A small network was trained on invented records. Each row is its activation on one of them, seen along a few directions.
Here are examples, each followed by its value of one field, Suv.
Other fields move the rows too, some of them a lot.
In the rows, 128 means zero.
[107 120 100 130 140 137 125 110 127 120 126 125 130 125]
b7
[113 120 105 131 140 135 127 115 122 118 126 125 133 129]
b1
[124 134 123 122 123 127 122 129 133 127 142 125 124 122]
b3
[176 114 188 125  97 132 131 171 127 148 124 151 124 123]
b9
[167 127 154 128 111 132 123 147 137 135 139 136 143 128]
b5
[109 125 101 130 158 130 134 114 126 127 125 125 129 127]
b6
[100 129  89 135 159 135 122 108 123 117 125 125 125 128]
b8
[101 133  95 125 144 136 125 108 130 125 125 125 124 129]
b11
[170 123 157 132 108 125 131 144 125 134 128 154 131 126]
b9
[123 130 114 131 132 131 127 124 138 128 125 125 155 131]
b10
[117 129 126 140 123 120 126 120 122 124 125 125 120 122]
b12
[103 139  94 136 145 123 125 104 123 118 125 125 125 124]
b12
[180 131 162 126 106 127 125 148 136 133 135 135 129 123]
b5
[101 138  95 135 138 125 128 104 124 126 125 125 125 127]
b11
[161 127 173 115 103 122 130 163 133 138 125 128 118 135]
b2
[142 126 129 128 120 122 127 123 133 126 132 130 130 125]
b4
[121 126 118 126 127 126 130 126 132 129 125 125 140 126]
b7
[137 124 122 126 131 134 128 123 125 120 127 125 143 123]
b1
[116 130 114 131 126 128 124 122 133 130 156 125 124 124]
b11
[108 120  99 133 139 140 123 109 132 119 126 126 139 124]
b10
[107 124 100 134 144 134 121 113 123 117 125 125 123 124]
b8
[121 127 114 130 128 129 127 123 138 127 125 125 151 126]
b10
[116 129 111 128 133 129 130 121 131 129 125 126 146 128]
b7
[165 122 154 128 109 130 122 149 140 135 136 134 145 125]
b5
[139 122 130 124 121 136 124 129 136 126 127 126 138 121]
b7
[111 134 109 121 134 133 124 119 133 126 125 125 122 126]
b3
[131 124 124 135 131 134 124 130 130 130 124 133 141 144]
b2
[117 127 115 125 125 123 122 121 125 118 149 125 121 122]
b8
[121 132 116 128 127 124 130 121 135 139 130 131 131 142]
b4
[160 118 152 132 110 128 128 146 126 135 131 154 140 129]
b9
[146 123 138 131 117 126 125 139 133 123 131 126 134 123]
b6
[137 134 120 128 146 131 131 131 134 144 127 131 139 139]
b5
[168 122 216 112  92 128 125 178 134 138 127 124 109 118]
b3
[127 134 116 135 145 130 127 129 135 131 127 126 141 131]
b6
[125 128 124 132 126 125 129 135 132 130 125 126 137 129]
b6
[125 126 129 120 120 128 123 133 134 127 132 125 121 122]
b3
[104 138  99 144 134 120 126 108 122 123 130 125 124 123]
b12
[138 124 124 128 123 134 124 123 138 121 131 125 155 123]
b10
[100 127  77 128 178 133 142  97 120 124 125 125 142 133]
b1
[ 96 127  84 141 164 143 124 105 127 130 125 131 126 132]
b11
[157 120 149 133 112 131 128 143 125 135 131 155 143 131]
b9
[110 137 110 135 131 120 128 111 121 119 124 125 123 123]
b12
[155 128 139 124 116 125 131 130 123 119 126 125 133 121]
b1
[182 115 208 122  92 128 128 181 131 140 124 130 124 128]
b2
[160 127 147 131 112 123 128 140 128 127 129 132 135 132]
b2
[120 133 117 128 126 124 122 123 125 119 151 125 121 123]
b8
[129 123 119 130 124 126 125 119 134 127 139 131 143 130]
b4
[116 124 113 129 127 123 128 121 134 136 128 131 140 135]
b4

Which value of Suv does each new row have?
[189 120 209 116  99 134 129 174 128 131 124 124 124 119]
b1
[158 138 194 126 102 121 130 156 128 136 130 125 112 120]
b12
[124 132 122 122 129 132 122 129 136 129 130 125 121 122]
b3
[150 125 143 121 115 131 129 136 127 121 127 125 128 123]
b1
[107 125  98 122 146 129 136 107 127 126 125 125 138 123]
b7
[149 133 142 131 122 129 126 147 138 144 128 137 144 142]
b5
[116 126 102 130 145 130 131 108 120 117 126 126 129 126]
b1
[178 121 201 125 101 131 127 175 134 135 124 125 119 121]
b6
[102 131  78 125 179 134 138  97 123 123 125 126 142 130]
b1
[118 130 126 118 137 128 131 128 129 133 125 125 120 123]
b3
[144 125 136 126 121 128 125 134 129 119 125 125 120 122]
b6
[170 129 217 122  97 133 124 176 137 148 146 125 109 120]
b11
[172 119 176 124 105 134 133 161 128 147 124 150 116 130]
b9
[114 125 107 122 140 128 136 116 124 126 125 125 137 125]
b7
[139 125 136 136 124 128 133 143 125 145 125 156 144 147]
b9
[176 120 201 112  95 127 128 166 139 140 125 128 112 123]
b4
[101 130  93 117 147 124 136 103 127 132 125 125 125 137]
b4
[143 121 133 128 118 134 123 132 140 123 126 125 143 122]
b10
[101 126  93 138 151 139 124 110 129 126 125 125 125 129]
b11
[179 116 211 116  93 130 131 174 124 128 123 125 121 119]
b1
[123 128 117 126 130 126 133 124 125 125 125 125 144 135]
b1
[131 123 125 121 123 134 128 122 132 122 125 125 125 122]
b7
[129 121 125 138 129 133 126 131 124 130 124 143 141 147]
b2
[144 125 154 121 112 126 131 146 128 137 126 126 119 139]
b2
